Each row below holds a small network's activations on one input, seen along a few directions.
In each table, some parts of the input vary, and every possible input appears once, in random order.
Descriptions start from the smaller parts, as in this example, which fits no table here: values(2) and (point or ring(11) or (ring(5) and line(6))).
Shared parts are said once, and a part with two or three values counts as separate values.

Other details of the inputs shift rows strongly along two fixed directions, in all tables alike. That doesn't count.

A family of inputs:
x1: [ 15  -1   3  16 -12   9   2  11  27  -3  10 -10]
x2: [11 -1  3 12 -9  6 -2  7 19 -2  7 -7]
x3: [-19 -15  -1 -23  10   8  11 -31  -8  -1   0   7]
x4: [ -5 -18   4  -1  -9  20  28 -22  23 -14  12  -3]
x5: [ 11   5   2  21  -4   4   2  15   9  -5   0 -11]
x6: [  0 -11   2  -1 -10  20  26  -9  22 -17  10   3]
x7: [  9   3   7  14 -13  10  -1  15  17   1  10  -7]
x8: [  6  17  -8  -2  13 -21 -19  11 -27  10  -7   2]
x9: [  6   6   0  -2   0  -6 -20  12  -7   5  -3   2]
x10: [ 10   1   3  23  -5   5   5  13  11  -5  -2 -11]
x11: [12  0  1 11 -8  5 -4 11 19  3  5 -8]
x12: [  0   5   5   2  -3   0 -14   9  -4   6   3   1]
x13: [  3  14  -7  18 -18 -10   2  10   9  -3   3  -9]
x14: [-20 -10   0 -16  20  -6  12 -25 -25  -4 -15  10]
x15: [-24 -10   1 -27  12   6   6 -29 -19  -1  -3  15]
x16: [ 16   8  -3  19  -5   0   8  14  10  -6   6 -10]
x17: [  2   7  -4 -11   6 -10 -24  12 -14  12  -8   3]
x18: [  1   2   1  -1   1  -3 -18   8  -3  13  -1  -4]
x19: [ 7  2  3  9 -9  9 -4 15 14  7  7 -6]
x20: [-13 -10  -2 -22   8   4   9 -23  -7  -9  -3  12]
x21: [-15 -10   1 -20   5   9  12 -22  -8 -11   0  14]
x22: [-16  -9  -3 -25   9   5   7 -20 -14  -4  -3  14]
x23: [ -2  11   0  -4  17 -28 -24  13 -34  19 -19   0]
x24: [  4   3  -2  25 -19 -10   8  11  20  -1   6  -9]
x25: [  2   5  -2  -6   6  -8 -22   8  -6  15  -4  -1]
x26: [  1  15  -5   1  15 -17 -28  13 -31  11 -10   1]
x27: [ 18   9   0  19 -11  -8  18  11  16   0   1  -8]
x28: [ -2 -13   3   4  -3   8  52 -26  21 -22   5  -1]
x29: [  1   5  -2 -10   4  -9 -22  11 -12   8  -7   3]
x30: [-16 -11   1 -19   5  11  16 -26  -5 -15   2  15]
x31: [ -3   1   1  -5   4  -6 -21   2 -12  11  -1   1]
Each input here is: values(2) or line(9) or (line(4) and ring(5)).
Which other rows does x2 become when the ring(5) part takes its other values? List them by row number.
Answer: x9, x12, x30, x31

A family of inputs:
x32: [-11  -2  -4 -11   2 -13   8 -13 -10   1  -7   8]
x33: [-12   4  -4  -7   2 -19  -4  -9 -16   8  -6   4]
x34: [ 10 -10   3  13  -5  20  36  -6  25 -21  10  -5]
x35: [-16   4  -5  -7   5 -20  -7 -10 -17   9  -5   4]
x36: [  5  12  -2  17  -8 -13 -13  17   2  11  -1  -9]
x37: [ -7 -35  15  -4 -19  53  43 -22  49 -21  21   0]
x38: [ -9  -3  -2 -11  14   0   9 -18 -16  -7  -6   7]
x39: [ 7  7 -1 13 -9 -6  3 10  7  1  1 -5]
x40: [ 4  8 -2 16 -9 -9 -4 11  6  4  1 -9]
x41: [ 18   0   2  24  -5  11  12  16  22  -8   6 -13]
x42: [  2   1   0 -10  15  -2  -2   0 -17  -1  -8   5]
x43: [ -2  -6   1 -26   7   5 -31  -3  -5  13  -1   5]
x44: [  7   8  -1  17 -11  -7   0  12   8   3   1  -9]
x45: [-11   0  -3 -10  17  -7  -7 -12 -24   0 -10   5]
x46: [-15  -1  -5 -13   5 -15   6 -17 -14   2  -7   8]
x47: [ -7  -6  -2   6 -10  -3  23 -14  14  -9   6  -2]
x48: [ -5  -1  -1 -10   8  -2  11 -12 -10  -6  -6   7]
x49: [ 24   3   4  25 -11   8  12  22  24  -7   8 -12]
x50: [ 12  10  -1  14   2  -6 -15  19  -5   6  -3  -8]
x51: [ 24   4   4  24 -11   7  10  22  23  -7   6 -12]
x52: [ 28  22   2  30 -16 -16 -25  50  10  18  -2 -15]
x53: [-12   7  -9 -28 -11   5 -27   1  -8   5  10  16]
x54: [ -7   2   5 -29  19  -7 -60  17 -33  29 -18  11]
x55: [  1  -4   1   9  -5   8  23  -9  12 -13   6  -4]
x56: [-14 -15   9 -22   2  19 -15 -13   1  14   8   6]
x57: [-10   2  -4 -11   4 -17   0 -10 -14   4  -6   8]
x58: [ -7   8  -3  -9   7 -16  -8  -3 -22   8  -9   6]
x59: [ -9  -6  -2 -11  17   3  13 -19 -12  -9  -5   6]
x60: [-16  -8   7 -21  -1  20 -20 -10  -8  -7   7  19]
x61: [  5  -8   1  21 -14  16  33  -8  31 -19  12 -11]
x62: [ 35  24   3  36 -14 -14 -30  58  10  17   0 -19]
x63: [ -8 -12   1 -23   1  11 -18 -17   6  13  10   4]
x64: [  7  -8   2   3   3  14  26  -8  11 -17   4   0]
x65: [ -8  -3  -3  -6  14   1   3 -12 -15  -4  -7   3]
x66: [-12  -7  -3  -6   7   2  17 -22  -6 -10  -2   4]
x67: [ 16  17  -1  18  -4 -14 -21  31  -4  12  -4  -9]
x68: [ -6  -7  -1 -10  10   5  18 -19  -8 -12  -3   7]
Describe the family of inputs behind these rows.
Answer: values(2) or ring(5) or (line(5) and line(6))
Which other rows does x47 become when the line(6) part takes its other values? List them by row number.
Answer: x32, x33, x35, x46, x57
A walk changes only the ring(5) part. It starts at x54 and steps to x37. List the rest of the walk in order.
Answer: x56, x63, x43
Which other rows belong to the same alternative as x53? List them by row number.
Answer: x60
